A small network was shown many inputs. Here are its activations along a few directions, one row for each input.
Each table varies a few parts of the input and shows all the possible inputs, shuffled.
A made-up example of a description, with smaller parts first: one of 5 places around a ring, together with either a single point or one of 11 places along a line or (one of 2 separate values, together with one of 6 places along a line).
Shared parts are said once, and a part with two or three values counts as separate values.
In the rows, 128 means zero.

Other details of the inputs shift rows strongly along three fixed directions, in all tables alike. That doesn't count.
To show where, the next rows are all for the same input, with only those details redrawn:
[144 130 143  99 193 161  42 102 120 172 162]
[152 198 119 178 155 128  65 191 106 148 141]
[110 127 115 143  61 105 168 168 133 116  86]
[133  83 119  98  94  91  88 143 128 123 187]
[114 123 155  90 179 192 109  67 136 178  81]
[127  59 128  69 105 105  87 109 134 132 187]
[ 96  96 130 107  72 130 183 118 144 128  66]
[106 130 117 145  58 108 178 165 134 116  74]

Table:
r1: [148  62 124  88 101 105 105 131 118 118 191]
r2: [123  75 121  97 124  84 104 101 140 107 218]
r3: [152 107 118 123  88  94 112 180 113  94 175]
r4: [131 134 145 119 212 151  87  73 135 155 160]
r5: [150  74 120  96  97 107 102 142 121 111 192]
r6: [145 198 122 188 189 121  84 155 125 128 171]
r7: [126  82 120 105 118  89 112 106 145 106 196]
r8: [134 115 107 145 100  67 119 153 129 100 185]
r9: [111 136 106 153  78  92 185 148 140 101  97]
r10: [156 110 148  82 204 181  50  84 108 166 177]
r11: [157 107 118 126  86  88 116 175 108 105 177]
r12: [ 99 110 122 130  90 115 193 107 153 106  87]
r13: [120 106 166  71 183 218 139  41 127 171  67]
r14: [136 215 118 204 175 119 107 168 118 125 148]
r15: [113  78 137  80  88 150 192  95 139 127  76]
r16: [122  82 124 110 126  83 121 104 144 109 202]
r17: [117 217 123 193 158 152 166 143 131 138  49]
r18: [ 94 121 126 138  61 125 190 142 134 118  54]
r19: [153 186 126 171 161 136  55 177 109 146 147]
r20: [146 216 116 209 172 115 101 177 114 130 137]
r21: [121 119 161  92 166 211 156  64 133 161  51]
r22: [101 115 120 134  85 117 196 110 150 105  75]
r23: [111 169 139 141 186 170 148  85 142 153  76]
r24: [127 131 164  90 185 213 135  63 121 167  66]
r25: [126 230 115 213 151 140 147 167 116 129  66]
r26: [118 117 128 134  67 131 207 145 126 113  58]
r27: [110 147 111 164  53 101 180 187 130 111  72]
r28: [ 95 103 129 124 100 118 195  94 159 107  98]
r29: [170 224 118 194 156 134  89 223  90 127 129]
r30: [ 98 126 151 104 184 181 151  41 147 154  80]
r31: [162 209 125 184 157 142  92 203  88 127 125]
r32: [130 100 146  76 215 152  70  44 144 158 193]
r33: [ 97  70 141  90  85 133 168  92 143 134  81]
r34: [124  84 118 102 114  89 110 105 136 109 194]
r35: [157 102 118 119  85  95 111 170 115 101 182]
r36: [137 115 105 143  98  67 116 153 126 100 182]
r37: [156 121 146  88 181 167  78 101 114 157 155]
r38: [122  88 135 102  83 124 174 132 124 108  99]
r39: [151  90 112 107  93 100 109 160 116 113 186]
r40: [117 205 127 186 174 145 155 136 136 136  88]
- Describe the family of inputs behind these rows. => one of 4 separate values, together with either a single point or one of 4 places along a line or one of 5 places along a line
- The inputs of r2 and r32 match in every part but the choice among 4 separate values. If r18 is changed in the same way as r2 into r32, which row does it become? => r27
- The inputs of r30 and r23 match in every part but the choice among 4 separate values. If r10 is changed in the same way as r30 into r23, which row does it become? => r39
- Which other rows agree with r12 in the choice among 4 separate values? List them by row number. => r3, r5, r6, r7, r19, r21, r22, r28, r35
- Change only the choice among 4 separate values in r22. List by row number the other rows that result. => r9, r25, r36

Table:
r41: [104 129 109 139 134 115 129  83 132 131  97]
r42: [ 87 165 134 161 121 147 184 108 148 112  83]
r43: [107 117 143 102 121 147 112 109 157 138  95]
r44: [131 119 143  99 139 174  83 124 110 141 150]
r45: [171 117 138 110 165 145  95 103 104 120 146]
r46: [149 173 136 168 160 111  40 190 118 157 164]
r47: [136 129 130 139 128 142 189  97 136 109  81]
r48: [125 100 125  89 121 148 121 118 140 164 124]
r49: [125 115 130  84 133 133 105 109 153 164 128]
r50: [130 114 134 106 146 160  68 128 134 146 152]
r51: [152 225 108 222 179 135 111 196 119 107 150]
r52: [144 112 129  94 151 141 161 105 143 123 137]
r53: [144  59 120 113  63  47 157 169 130  68 213]
r54: [117  90 151 113 122 146 119 121 131 158 112]
r55: [152 110 153 100 162 145  83 127  86 140 169]
r56: [135  92 136 103 113 155 121  95 112 145 110]
r57: [ 88 114 132 103 148 136 117  77 149 130 129]
r58: [ 87 145 146 165 120 133 203 109 141 128  70]
r59: [142  54  89 130  66  45 148 133 140  70 212]
r60: [140 128 122 137 119 117  90 124 140 143 111]
r61: [102 104 120  79 154 123 115  72 144 153 143]
r62: [119 127 124 145  89 149 162 122 133 142  40]
r63: [126 143 117 130 145 114 130 114 137 138 167]
r64: [141 101 151 104 150 150  79 125 101 160 165]
r65: [135 234 108 233 175  92  71 212  98 141 147]
r66: [ 94 147 129 147 107 128 160 100 146 140  40]
r67: [114 143 129 119  90 166 190 136 123 151  53]
r68: [149 134 139 114 137 145 124 140 119  94 141]
r69: [115 193 129 155 166 130  60 153 130 135 135]
r70: [149 120 138  95 154 161  85 123 105 121 155]
r71: [150 218 120 201 147 135 143 201 121  93 124]
r72: [155 122 158 113 170 148 117 126 105 129 143]
r73: [ 84 142 144 148 117 125 168 129 147 142  50]
r74: [135  70  89 112  64  53 165 152 147  81 218]
r75: [132 130 129 137 165 128  96  73 129 139 166]
r76: [105 114 127  80 141 125 111  90 154 157 126]
r77: [109 132 138 165 136 137 206 121 139 121  85]
r78: [143 101 125  81 131 152 145 112 108 139 112]
r79: [157  89  99 127  39  68 134 176  96  77 174]
r80: [144 151  99 158  36  74 223 219 116  72 101]
- The inputs of r69 and r57 match in every part but one. If r73 is changed in the same way as r69 into r57, which row does it become? => r65
- The inputs of r64 and r72 match in every part but one. If r67 is changed in the same way as r64 into r72, which row does it become? => r80
- Describe the family of inputs behind these rows. => one of 4 separate values, together with one of 10 places around a ring
- Start at r79 and move only the place on the ring of 10, one step at a time. The first step leads to r45. Which rows follow, in order? => r47, r59, r75, r41, r66, r60, r62, r56
